These are the activations of a small neural network, seen along a few directions. Each row is one input.
In each table, some parts of the input vary, and every possible input appears once, in random order.
Descriptions start from the smaller parts, as in this example, which fits no table here: one of 3 separate values, together with either a single point or one of 11 places around a ring or (one of 4 places along a line, together with one of 8 places around a ring).
Shared parts are said once, and a part with two or three values counts as separate values.

Other details of the inputs shift rows strongly along two fixed directions, in all tables alike. That doesn't count.

Rows:
row 1: 9,-4,5,-6,-2,-2,-10,-1,-9,-2,-10,7,2,-10,2,7,-6
row 2: -2,3,-5,1,-1,-2,0,5,0,-6,0,1,7,-7,-2,-4,-6
row 3: -1,-3,8,4,8,-6,3,6,-4,7,7,-4,3,9,-4,-3,7
row 4: 3,-4,2,-2,-2,0,-3,-8,-10,0,-5,-5,2,-1,-6,10,-5
row 5: 1,1,-4,-1,0,0,0,5,-1,-8,0,2,6,-9,-2,-4,-10
row 6: -3,2,2,3,1,-5,-2,4,-1,3,-2,2,3,-1,3,-2,5
row 7: 3,0,4,-2,3,0,0,6,2,-4,1,5,-1,-4,3,-3,-2
row 8: 5,-6,3,1,1,-1,2,-2,-8,-1,-1,-6,12,1,-8,2,1
row 9: -13,2,-13,11,16,33,49,-11,45,-19,56,-32,-3,37,-13,-28,18
row 10: 0,-2,11,2,9,-5,1,8,-4,4,8,-2,1,8,-4,-3,0
row 11: 11,-6,1,0,-6,-3,-2,-1,-4,7,-6,2,0,2,-2,2,2
row 12: 7,-7,11,0,8,1,5,3,-2,-1,8,-3,6,5,-6,-2,1
row 13: -5,8,0,-2,-1,-11,-15,10,-5,8,-13,16,-8,-13,13,1,0
row 14: 1,6,0,-9,-5,-6,-20,6,-6,3,-19,19,-13,-19,15,8,-8
row 15: -3,0,0,4,2,-5,3,4,1,-2,1,-1,11,0,-3,-6,2
row 16: -22,18,-33,-22,-33,30,-26,-51,11,18,-34,11,-70,-5,34,55,-2
row 17: 3,1,-1,-2,3,2,2,7,2,-9,6,2,3,-7,-1,-7,-8
row 18: 0,-5,3,2,1,-3,2,0,-6,3,-1,-5,10,4,-6,1,4
row 19: -2,5,1,1,6,-3,-3,12,4,-1,4,6,-3,-4,6,-7,0
row 20: 6,-5,6,-3,1,0,-3,-4,-9,0,-2,-2,1,-1,-4,7,-6
row 21: -1,-3,4,0,-1,-10,-8,1,-14,7,-11,0,6,-2,-3,7,0
row 22: 2,1,6,0,4,-2,-2,6,1,0,1,4,0,-1,4,-2,3
row 23: -12,6,-24,-4,-12,33,17,-33,25,-10,11,-16,-20,13,2,10,4
row 24: -15,6,-17,3,2,30,28,-20,37,-8,31,-19,-20,26,1,-6,14
row 25: 7,-1,-1,5,3,-4,11,11,8,-6,11,0,9,1,-7,-20,-1
row 26: -7,6,-6,1,-2,-5,-4,4,1,-1,-5,4,2,-6,2,-3,-3
row 27: 6,-2,2,0,-6,-5,-2,0,-5,8,-6,1,-4,3,-3,1,-3
row 28: -5,3,-2,3,2,-5,2,5,2,-3,1,0,9,-2,-2,-8,0
row 29: 10,-3,0,3,-1,-5,7,9,5,-2,4,2,7,1,-4,-14,0
row 30: 1,5,-6,-12,-16,-7,-29,-4,-16,5,-35,21,-12,-27,17,23,-14
row 31: 4,0,1,-2,4,2,4,6,2,-10,6,1,5,-6,-2,-8,-7
row 32: 1,6,0,-5,-2,-6,-15,10,-4,0,-12,16,-8,-17,11,3,-8
row 33: 1,-1,2,-3,-2,1,-2,-7,-9,0,-5,-5,1,-1,-6,8,-8
row 34: 0,1,6,5,6,-4,3,8,2,1,6,1,6,3,1,-9,7
row 35: -14,8,-26,-3,-15,29,11,-33,22,-5,4,-12,-22,10,6,14,6
row 36: -1,1,-3,2,1,-2,4,4,1,-7,3,-2,11,-4,-4,-8,-4
row 37: -7,6,-3,2,1,-7,-5,6,1,3,-3,6,-1,-5,6,-5,1
row 38: -7,7,-4,3,1,-7,-5,9,2,2,-2,6,-1,-5,5,-5,1
row 39: 4,-1,0,-4,-1,3,0,0,0,-6,0,3,1,-6,2,0,-6
row 40: 3,-6,5,3,3,-3,5,-1,-9,-2,3,-11,13,4,-12,0,0
row 41: 10,-2,-1,2,-5,-3,2,3,2,0,-2,4,2,-2,-1,-6,1
row 42: 7,-7,4,-1,1,0,1,-3,-8,-3,0,-5,10,-1,-8,3,-3
row 43: -3,-1,10,5,8,-6,4,9,-3,6,9,-5,4,10,-5,-6,4
row 44: -1,0,1,4,1,-3,3,1,0,-2,0,-2,11,0,-3,-4,3
row 45: -4,-2,4,3,3,-6,-2,2,-7,8,-1,-3,2,6,-1,3,5
row 46: 0,-3,5,2,2,-2,4,-1,-8,-1,2,-10,11,5,-11,0,-4
row 47: 5,-1,7,-1,4,1,1,4,1,-5,3,3,2,-2,1,-3,-1
row 48: -2,-3,3,2,0,-5,-4,1,-6,8,-4,0,2,2,1,4,5
row 49: -5,0,7,4,5,-6,1,5,-6,6,4,-6,4,8,-4,-3,2
row 50: -23,15,-32,-10,-25,26,-11,-40,19,12,-18,2,-48,4,25,33,9
row 51: 7,-5,8,0,6,2,2,3,1,-4,5,0,4,1,-2,-3,1
row 52: 1,-2,6,4,5,-3,1,6,0,3,4,1,4,4,1,-5,8
row 53: 3,-3,12,0,8,-2,3,4,-4,0,7,-4,3,6,-7,-2,-4
row 54: 8,-4,1,-1,-7,-5,-4,-3,-6,8,-9,2,-4,2,-2,4,0
row 55: 3,-1,6,-5,-1,-6,-15,2,-10,10,-12,11,-8,-5,8,12,0
row 56: 6,-5,3,0,-2,-5,-6,1,-9,-2,-8,2,11,-6,-3,3,-2
row 57: 1,0,8,-4,1,-9,-15,3,-12,11,-11,10,-9,-4,7,13,-1
row 58: 8,-7,4,0,2,1,3,-1,-4,-7,2,-4,12,-1,-7,-2,-2
row 59: 3,-2,6,-4,1,0,-3,-3,-8,0,-3,-2,-1,-1,-4,6,-9
row 60: 3,-2,6,0,4,-1,-3,4,0,2,0,4,-1,1,3,1,4
row 61: -2,1,5,6,8,-5,6,12,4,0,10,0,7,4,0,-13,7
row 62: 1,-1,-1,2,0,-2,3,2,-1,-6,0,-2,11,-3,-4,-4,-2
row 63: -5,6,0,4,6,-5,0,12,5,1,6,4,0,-2,4,-11,3
row 64: 6,3,-3,0,-5,-10,-7,12,-1,1,-7,12,0,-12,2,-7,-6
row 65: 0,-3,1,2,-1,-3,-1,-1,-3,0,-3,-1,8,0,-2,1,4
row 66: -9,4,-20,-2,-5,34,23,-29,29,-12,20,-18,-18,16,0,3,6
row 67: 2,-1,-1,-1,1,0,2,5,-1,-9,2,0,9,-7,-4,-7,-8
row 68: 1,-3,7,4,6,-3,3,5,-2,6,6,-2,4,8,-2,-3,8
row 69: -5,-1,4,3,2,-5,2,1,-7,3,1,-8,8,6,-8,0,-1
row 70: 11,-5,-1,1,-6,-3,-1,0,1,2,-5,4,1,0,-2,-3,2
row 71: 9,-8,7,-2,4,2,2,-1,-6,-3,3,-3,7,0,-6,1,-3
row 72: -4,2,1,4,2,-7,-1,7,0,3,0,3,4,-1,3,-5,3
Description of these inputs: one of 8 places along a line, together with either a single point or one of 8 places around a ring.
Question: Changing only the place on the line of 8 turns row 27 into row 11. The same change can be made to row 33. Which row results?
Answer: row 42
Question: Changing only the place on the line of 8 turns row 38 into row 37. The same change can be made to row 5. Which row results?
Answer: row 67
Question: A walk changes only the place on the line of 8. It starts at row 26 and steps to row 28. List the rest of the walk in order.
Answer: row 15, row 44, row 65, row 18, row 21, row 69
Question: Which other rows does row 3 become when the place on the line of 8 takes its other values? List them by row number.
Answer: row 13, row 34, row 43, row 52, row 61, row 63, row 68

Rows:
row 73: -9,-6,-19,-20,-31,36,-13,-79,-17,16,-32,-26,-42,16,0,74,-3
row 74: 12,-4,42,8,15,-75,-46,63,-66,24,-41,35,45,-40,1,-9,-10
row 75: 8,-1,25,6,1,-67,-49,51,-59,19,-50,35,44,-42,1,-3,-17
row 76: -25,13,-18,-8,-1,26,0,-23,24,10,10,-4,-47,15,20,20,11
row 77: -8,2,26,7,15,-34,-19,28,-19,16,-8,13,13,-3,7,-5,6
row 78: -25,22,-26,-19,-15,35,-11,-36,20,1,-10,5,-61,-3,31,35,-6
row 79: 17,-2,28,-1,0,-68,-59,53,-66,8,-60,46,51,-64,6,1,-28
row 80: 6,-9,13,15,33,17,54,16,26,-38,65,-33,39,24,-34,-51,-2
row 81: 27,-6,9,-4,-5,-23,-19,23,-19,-12,-26,27,25,-36,1,-11,-19
row 82: 0,13,-25,-18,-37,-10,-49,-7,-19,14,-63,39,-25,-49,32,35,-13
row 83: 30,-21,25,17,38,6,57,34,22,-38,69,-25,52,21,-39,-66,-1
row 84: -8,14,-27,-13,-16,43,7,-35,41,-4,7,2,-59,8,23,20,3
row 85: -11,13,-24,-12,-14,31,-3,-28,34,14,1,11,-63,12,29,22,16
row 86: 29,-42,25,12,22,24,59,-23,-4,-15,57,-63,45,58,-60,-12,11
row 87: -27,17,-44,-13,-26,40,6,-46,31,-13,-7,-10,-35,-2,12,26,-8
row 88: 4,-10,24,26,35,3,52,22,33,-10,65,-29,30,49,-26,-54,30
row 89: -27,19,-49,-3,-33,29,4,-42,36,7,-9,-6,-44,13,17,18,13
row 90: 6,-9,14,20,20,-16,29,29,5,2,32,-14,31,21,-21,-40,18
Question: Changing only one part turns row 86 into row 73. The same change can be made to row 89. Which row results?
Answer: row 75
Question: What do these inputs look like to the network?
Answer: one of 2 separate values, together with either a single point or one of 8 places around a ring
Question: Which other rows does row 90 become when the place on the ring of 8 takes its other values? List them by row number.
Answer: row 81, row 82, row 83, row 84, row 85, row 88, row 89
Question: Which other rows does row 85 become when the choice among 2 separate values takes its other values? List them by row number.
Answer: row 76

Rows:
row 91: 17,-8,29,18,34,-20,29,51,11,-15,45,-2,38,12,-18,-61,7
row 92: 11,-15,26,7,13,-31,-6,23,-36,11,-4,-4,35,2,-20,-6,-4
row 93: -2,-8,14,8,28,23,42,-3,15,-25,53,-38,20,30,-28,-20,0
row 94: -4,-4,-9,-11,-12,38,8,-49,14,5,5,-17,-37,24,5,34,12
row 95: -23,12,-21,7,5,28,32,-10,49,-7,38,-17,-23,30,5,-17,19
row 96: -6,-2,-13,-13,-9,36,5,-43,13,1,4,-15,-37,17,5,33,5
row 97: 25,-14,8,-9,-12,-16,-21,0,-31,-1,-33,11,19,-22,-8,16,-17
row 98: -33,17,-24,7,7,28,32,-13,44,-9,36,-19,-19,26,7,-15,19
row 99: -6,8,-11,5,-1,2,2,9,11,-3,3,4,2,-5,5,-10,5
row 100: -16,18,-40,-9,-22,26,-1,-25,30,-2,-6,7,-43,-7,23,15,1
row 101: 9,-3,33,-3,1,-57,-52,34,-67,24,-54,28,26,-36,2,18,-20
row 102: -9,6,-13,-17,-41,-6,-51,-40,-30,45,-69,21,-49,-11,31,68,5
row 103: 19,-10,7,-10,-11,-18,-24,5,-34,-2,-32,14,19,-29,-6,14,-25
row 104: 1,-7,6,-6,8,17,10,-12,0,-6,16,-14,-5,11,-8,9,-5
row 105: 4,-1,30,11,23,-46,-18,55,-27,0,-8,23,42,-26,0,-27,-5
row 106: 20,-19,25,14,24,-11,32,23,-12,-32,32,-26,67,5,-44,-40,-14
row 107: 26,-9,10,-20,-33,-29,-59,-7,-53,20,-78,37,-2,-46,16,46,-22
row 108: 16,-10,19,20,30,-16,31,43,5,-24,41,-11,55,3,-26,-54,1
row 109: 6,-2,19,12,16,-31,-9,40,-13,-4,1,16,38,-17,-4,-28,0
row 110: -7,-1,-9,-6,-18,0,-19,-27,-14,26,-27,-2,-24,8,5,36,7
row 111: -15,21,-31,-5,-15,27,8,-20,43,0,5,7,-49,5,23,0,7
row 112: -16,12,-21,7,3,31,32,-10,51,-7,39,-13,-30,30,6,-19,17
row 113: -17,19,-36,-8,-19,25,-2,-23,31,3,-5,9,-46,-5,27,9,5
Question: What do these inputs look like to the network?
Answer: either one of 11 places around a ring or (one of 3 separate values, together with one of 4 places along a line)
Question: Which other rows does row 94 become when the choice among 3 separate values takes its other values? List them by row number.
Answer: row 102, row 107
Question: Which other rows does row 101 become when the choice among 3 separate values takes its other values? List them by row number.
Answer: row 93, row 106
